Here are a small network's activations along a few directions, averaged over the inputs that share one value of a field.
Related values have similar rows: they may be neighbours, one step apart, or belong to one group.
In the rows, zero is written as 500.
Strong random noise was added to every row along 7 fixed directions; ignore it. To show where, here is one row again and again, with new noise each time:
[330 608 337 420 499 488 191 441 697 570 470 542 378 497 610 442 480 694
 326 562 535]
[659 469 819 571 438 610 688 605 388 541 581 435 498 374 423 520 426 481
 786 387 516]
[396 713 364 391 605 558 455 388 253 561 266 350 580 639 339 659 209 475
 337 520 717]
[605 761 572 643 505 596 639 412 568 436 389 376 641 549 350 501 402 505
 578 472 370]
[519 480 551 488 273 387 405 406 835 278 506 557 372 411 589 362 535 594
 491 469 291]
[643 237 389 381 384 480 338 602 286 405 600 538 527 554 232 648 585 508
 408 439 560]
[458 433 449 357 375 477 247 549 565 525 545 570 380 438 496 511 509 667
 447 485 534]
[476 421 517 444 495 543 418 519 409 565 550 444 444 471 452 572 528 531
 509 456 643]
[576 505 563 553 547 561 513 553 377 517 526 497 510 513 453 493 357 482
 504 490 549]


W, 16 values:
w12: [417 421 519 446 454 484 552 385 534 474 527 525 422 536 672 499 507 443
 469 485 522]
w1: [518 447 633 564 514 606 645 650 407 766 569 363 577 406 425 645 872 570
 819 453 575]
w15: [391 439 440 340 466 488 534 338 331 496 495 347 533 591 387 696 625 422
 527 446 617]
w5: [586 504 603 603 561 500 544 663 520 563 594 585 487 343 546 380 468 505
 647 495 449]
w2: [411 597 530 590 555 478 592 333 664 452 419 319 534 459 501 514 599 437
 505 519 551]
w11: [471 618 534 523 605 468 568 438 353 481 490 506 484 568 515 440 262 379
 453 546 511]
w7: [491 415 865 420 345 499 799 599 416 582 404 423 469 284 559 574 418 453
 851 375 666]
w4: [439 470 174 687 764 430 468 219 457 370 458 292 663 804 378 559 806 244
 102 532 644]
w8: [713 320 450 409 280 546 543 683 410 429 488 537 667 552 194 721 753 561
 609 454 424]
w9: [508 552 496 545 593 552 597 455 461 564 472 506 541 625 512 496 543 414
 486 538 433]
w10: [590 608 602 775 670 496 713 588 574 473 510 580 579 448 638 274 468 404
 624 559 360]
w6: [498 367 440 485 471 500 451 461 599 438 677 492 486 483 490 514 699 496
 501 463 408]
w16: [551 491 497 610 550 493 632 357 449 346 495 376 576 602 401 518 517 360
 436 471 498]
w13: [396 386 402 139 292 435 524 372 493 425 355 377 489 505 384 767 685 496
 525 399 519]
w14: [448 407 328 315 512 416 498 518 264 533 413 531 547 584 465 635 474 406
 397 519 571]
w3: [341 423 482 416 487 448 476 504 569 547 491 503 390 323 630 507 591 508
 535 490 623]
The values of W form a ring.
Name the neighbours of w2, in listed order.
Answer: w5, w4
Name the neighbours of w10, in listed order.
Answer: w7, w3
Name the neighbours of w6, in listed order.
Answer: w15, w11
Name the neighbours of w13, in listed order.
Answer: w9, w14
